Each row below holds a small network's activations on one input, seen along a few directions.
In each table, some parts of the input vary, and every possible input appears once, in random order.
Descriptions start from the smaller parts, as in this example, which fits no table here: line(4) and (point or ring(11) or (values(2) and ring(8))).
Shared parts are said once, and a part with two or three values counts as separate values.

Other details of the inputs vary at random and push rows far along two fixed directions, the same in every table; ignore that.
To show where, the next rows are all for the same input, with only those details redrawn:
[-18 -32 -53   5 -12 -39 -42   8  12  -9  18]
[ -8  33  21  22  24  -5  48 -34 -12  16   3]
[-24  -8 -27 -33 -15  47  12 -47 -17  21  26]
[ -2  20   7  54  30 -70  14   7   9  -6  -6]

A family of inputs:
R1: [ 40 -18 -11 -15 -35  -3 -60  62  42  -9  13]
R2: [-19 -12 -22 -37  -5  64   4 -35 -18   1  -1]
R3: [  4  13  15  50  40 -51   2  18   8 -23 -30]
R4: [-28  -7 -27 -32 -14  50  10 -43 -22  24  25]
R5: [  9 -20 -17 -14 -46 -27 -56  38  15 -14  -1]
R6: [-12 -52 -38   0 -22 -33 -31  24  15 -13   4]
R7: [ 29  -8 -37 -20 -25 -17 -54  47  27 -14   6]
R8: [  0 -54 -38   8 -16 -20 -39  22  20 -15  -3]
R9: [38 49 69 -1 -3 23 40 19 10 21  9]
R10: [-12  18  39  12  23   7  52 -14 -12   0 -22]
R11: [  7  17  34  26  21  14  55 -16  -7  10 -19]
R12: [ 15  66  61 -10  13   0  12 -12  -8  14   8]
R13: [-19 -49 -35  -5 -11 -27 -40  28   8 -21  -8]
R14: [-26 -29 -50  -1  -2 -33 -51  13   4 -18   5]
R15: [ -2  20   7  54  30 -70  14   7   9  -6  -6]
R16: [-16 -15 -21 -37  -3  64   2 -35 -22   6  -2]
R17: [ -3 -41 -51   7  -8 -25 -43  18  11 -11   2]
R18: [23 68 37 -2 10  2 39 -3 -3 17 10]
R19: [  0  17  12  50  41 -51   4  23   6 -23 -32]
R20: [48 59 59  1 11 27 29 13  9 20  6]
R21: [-16 -32 -11 -38 -23  54  21 -32 -19  22  12]
R22: [ -8 -48 -38   0  -7 -16 -45  27  13 -26 -16]
R23: [ 11 -16 -24 -18 -21 -36 -60  32   7 -13  39]
R24: [-31 -22 -10 -41 -16  61  13 -24 -22   6   1]
R25: [-11 -45 -39   1 -10 -16 -43  26  17 -31 -15]
R26: [  9  22  26  23  29   6  48 -26 -12  14 -14]
R27: [-18  34  25  19  33   2  35 -29 -17   5  -6]
R28: [ -6  30  22  21  27  -5  47 -33 -15  20   2]
R29: [ 25   6  -2 -56 -37  77   4  -4   3  14  10]
R30: [-24 -11 -24 -31 -14  49   8 -48 -19  24  27]
R31: [-18  37  22  17  32   0  39 -29 -16   2  -7]
R32: [ 16   6  25 -61 -33  70 -22 -12  -1   9   6]
R33: [-38  -2 -25 -36  -6  55   2 -38 -25  10  14]
R34: [-12 -53 -38   2 -19 -32 -33  26  11  -8   5]
R35: [ 14   3   5 -47 -44  69 -10 -19  -8  11  -2]
R36: [-11  18  38  14  25   9  49 -12 -16   3 -21]
R37: [ 28  33  69   0   6   7  44   4 -13   8   9]
R38: [31 67 53 -2  9 13 29  6  4 26 25]
R39: [ 36  37  39  30   6 -55  15  53  24  -9 -14]
R40: [  4  27  25  25  28   9  49 -22 -12  12 -13]
R41: [-18 -32 -54   7 -10 -38 -44  11   8  -5  18]
R42: [ 18   0  22  56  28 -55  20  22  15 -10 -27]
R43: [ -3  21  36  20  29  19  45 -11 -11  -4 -30]
R44: [-12  23   7  49  39 -63   2  14   2 -15 -15]
R45: [-16 -22 -13 -34 -10  71   7 -27 -17   3  -5]
R46: [-20 -49 -32  -3 -12 -25 -41  27  10 -23  -6]
R47: [ 12  12  -3 -49 -35  64 -14 -24 -14  15   4]
R48: [  3  16  11  50  41 -51   3  21   5 -22 -31]
R49: [ 29 -34 -12 -14 -28 -16 -56  46  18 -22  15]
R50: [-11 -55 -35   2 -20 -31 -34  24  14 -10   5]
R51: [ 10  16  35  24  20  11  56 -20  -3   8 -19]
R52: [ 22  48  77 -10   0   9  23   1  -2   9  -8]
R53: [ 19  51  28  38  11 -70 -10  25  10  -7  -9]
R54: [ -9 -17 -24 -32 -14  60  12 -40 -14  16  10]
R55: [ 14  10  15  57  34 -57  12  14  12 -10 -20]
R56: [-22 -27 -12 -36 -24  56  21 -28 -19  20  13]
R57: [ 21   0   6 -54 -21  65  -6 -16 -19  12  30]
R58: [ 36  44  52  22  20 -50 -21  34  17 -12 -18]
R59: [ -1 -52 -42   8 -16 -21 -38  24  17 -13  -3]
R60: [-16 -24 -10 -35 -11  71   6 -30 -14   2  -5]
Question: What is each input in this table made of?
Answer: line(4) and (values(5) or (values(2) and ring(5)))
Question: Changing only the line(4) part turns R45 into R44. The same change can be made to R8. Which row results?
Answer: R30
Question: Changing only the line(4) part turns R5 into R53. The same change can be made to R6. Which row results?
Answer: R15
Question: Change only the ring(5) part in R27. List by row number the other rows that result.
Answer: R14, R31, R33, R44
Question: Change only the values(5) part in R52. List by row number the other rows that result.
Answer: R5, R9, R37, R39

A family of inputs:
R61: [  5 -24  -6 -16 -18  19  -8   9   5  -1   1]
R62: [ -8  23  14  -6  12  22  22 -26 -16   9  -2]
R63: [ -9 -25 -13 -11  -7  18  -7  -3  -3  -7 -10]
R64: [ -5  16   6  36  20 -46  28  -7   0  11  11]
R65: [ 16  26  23  22  14 -32   6  14   7  -1  -2]
R66: [ 10  17  21 -10  -2  28  25 -13  -7  12   2]
R67: [  7 -27 -10  -8 -17   2 -17  18   9  -6  -1]
R68: [ 12 -22 -16  17  -9 -45 -35  43  23 -17  -5]
R69: [ -8 -29 -36   5  -7 -31 -44  25  13 -21  -6]
R70: [ -9 -28 -27  -7  -8   0 -28   9   5 -12  -6]
R71: [ 17  18  23  23  11 -28  12  18   9  -3  -9]
R72: [  0  13  15  16  17  -7  15  -3  -3  -4 -15]
R73: [-12  -8 -16 -12  -2  12 -13  -6  -4  -4   1]
R74: [-10  31  18  -5  13  18  23 -27 -17  10   0]
R75: [-11  -4 -16 -12  -3   9 -17 -10  -6  -2   4]
R76: [  6  32  24 -12   0  20  21 -17 -10  16  11]
R77: [ -2 -10 -24 -32 -27  15 -33   0   1   4  23]
R78: [ 13  31  25  22  13 -35   6  14   8   0   1]
R79: [ -2   3  -1  20  14 -28 -10  11   4 -12 -10]
R80: [  8  20  22 -10   0  26  23 -13  -7  13   6]
R81: [ -7   3 -12  17   8 -44 -29  15   7 -14  -3]
R82: [-4 14 10 11 16 -4 10 -7 -6 -2 -9]
R83: [  8  28  22 -10   1  22  23 -16  -9  15   8]
R84: [  9  -5  15 -12  -9  30  17  -4  -3   7  -2]
R85: [-12  -8 -16 -12  -3  12 -12  -6  -6  -3   1]
R86: [ -7  23  14  -6  12  22  21 -27 -16   8  -2]
R87: [ -1 -28 -35 -28 -29   7 -42  15   8  -3  18]
R88: [ -7  24  15  -4  14  22  22 -25 -14   7  -2]
R89: [  8 -20 -12  -8 -17   0 -21  17  11  -4   3]
R90: [ -7 -28 -16  -2  -5   2 -17   8   2 -13 -12]
R91: [-14   1 -14 -13  -3   6 -16 -10  -6  -2   7]
R92: [ -7 -22  -6  14   1  -3  30 -11  -2  10   4]
R93: [-13 -48 -37 -20 -19  12 -35  10   4 -14  -4]
R94: [ 9  4 24 -9 -4 32 29 -8 -6  9 -5]
R95: [ 14  -9  -6  14  -5 -36 -24  32  18 -12  -2]
R96: [-13 -26 -29  -3 -11   4  10 -15  -2  12  18]
R97: [ -9 -21 -19  -2  -4   0 -19   7   4 -11  -8]
R98: [ -8 -15  -9  14   2  -5  28 -13  -1  13   8]
R99: [-10 -18 -16 -11  -6  16 -10  -5  -3  -4  -6]
R100: [ 14  32  25  21  12 -35   6  12   6   1   1]
R101: [  8 -14 -13  -8 -16  -2 -22  15   9  -4   6]
R102: [-11   5   1   4   6  16  45 -33 -14  24  17]
R103: [ 17  12   8  29  11 -59 -18  35  19 -11  -2]
R104: [ -7  22  15  -6  12  23  21 -26 -15   8  -1]
R105: [ -8 -16 -20  -3  -4  -3 -20   4   2 -10  -5]
R106: [ -2  10  16  16  17  -3  19  -3  -3  -3 -18]
R107: [ 10  11  22  -8  -3  30  25 -11  -5  12  -1]
R108: [-5 -2 -4  1  4  5 -1 -5 -3 -5 -8]
R109: [ -7  18  16  -5  13  25  24 -23 -15   7  -4]
R110: [ -9  28  18  -6  12  19  21 -27 -16   9   1]
R111: [ 18  17  23  24  12 -27  11  19  11  -4  -9]
R112: [ -7 -15 -25  28   5 -52  -6   8  10   1  15]
R113: [  5   0  16  45  25 -54   4  29  12 -21 -31]
R114: [ 9 14  9 -2 -1 -3  0  1  1  5  7]
R115: [ -5   8  16  -4   9  30  26 -21 -11   5 -11]
R116: [  2  -6  -9 -29 -19  33  -9  -8  -4   9  16]
R117: [ 9 10  9 -1 -1  0  3  4  2  4  4]
R118: [  6 -24  -5 -16 -18  19  -8   9   4  -1   2]
R119: [-24 -32 -54 -45 -30  27 -54 -10  -5  -4  22]
R120: [16 13 25 15  7 -9 18  9  5  2 -9]
R121: [ -4   4   3   5   9   2   6  -4  -2  -5 -10]
R122: [  9  11  22  -9  -2  30  26 -10  -4  11  -1]
R123: [  2   5  -5 -18 -14   6 -15   0   1   6  17]
R124: [ -3 -26 -32 -40 -31  32 -32   1   2   4  22]
R125: [ 22  24  21  54  25 -89 -12  46  25 -18 -12]
R126: [ -5  -9   6   6   8   7  10  -1  -2  -7 -17]
Question: What is each input in this table made of?
Answer: line(6) and (point or (values(2) and ring(5)))
Question: Changing only the line(6) part turns R73 into R97. The same change can be made to R109. Which row results?
Answer: R115
Question: Change only the values(2) part in R95. List by row number the other rows that result.
Answer: R72
Question: List by row number the other rows that have the line(6) part in common with R88.
Answer: R62, R65, R75, R83, R86, R103, R104, R112, R114, R125
Question: Change only the values(2) part in R89. List by row number the other rows that result.
Answer: R115
Question: Change only the ring(5) part in R120. List by row number the other rows that result.
Answer: R68, R89, R107, R122

A family of inputs:
R127: [ 10  34  37  30  26 -23  42  -7  -6   9  -4]
R128: [ -6  -2 -24   7   0 -22 -20   3   6   0  14]
R129: [-22  -2   6   2  20  28  33 -34 -19   2 -17]
R130: [  2  -8 -20   5  -5 -19 -18   6   6  -3   5]
R131: [ -9   0  -5 -30 -16  33  -4 -15 -10   5   4]
R132: [  7  44  39  30  31 -21  33  -8  -8   2 -11]
R133: [-14  -4 -15 -24 -11  25   3 -24 -12  18  28]
R134: [-23 -56 -58   3  -8 -12 -34  10   8 -18  -7]
R135: [ 15  -1   2 -32 -19  46  -3   0   2   6   7]
R136: [ 13  17  25 -27  -7  47  11  -7  -9   7  -1]
R137: [  8  -3   1  33   5 -67 -18  40  20 -16  -8]
R138: [ 29  36  54  20  18  -7  36  13   4   2 -12]
R139: [ 11  15  23 -10  -2  35  24 -16  -4  12  -2]
R140: [ -1 -38 -36 -25 -30  -1 -63  23  13 -16   7]
R141: [ 11   4   1  42   9 -72 -14  41  23 -17 -16]
R142: [ 11 -12   3   7  -7 -21 -15  21  12  -6   0]
R143: [-23 -31 -18  -4   1  24  16 -22 -13   4  -5]
R144: [-17   6 -15 -26  -5  27  -8 -26 -13  11  19]
Question: What is each input in this table made of?
Answer: values(3) and (point or line(5))
Question: Changing only the values(3) part turns R132 into R130. The same change can be made to R140. Which row results?
Answer: R139
Question: Change only the values(3) part in R136. List by row number the other rows that result.
Answer: R135, R138
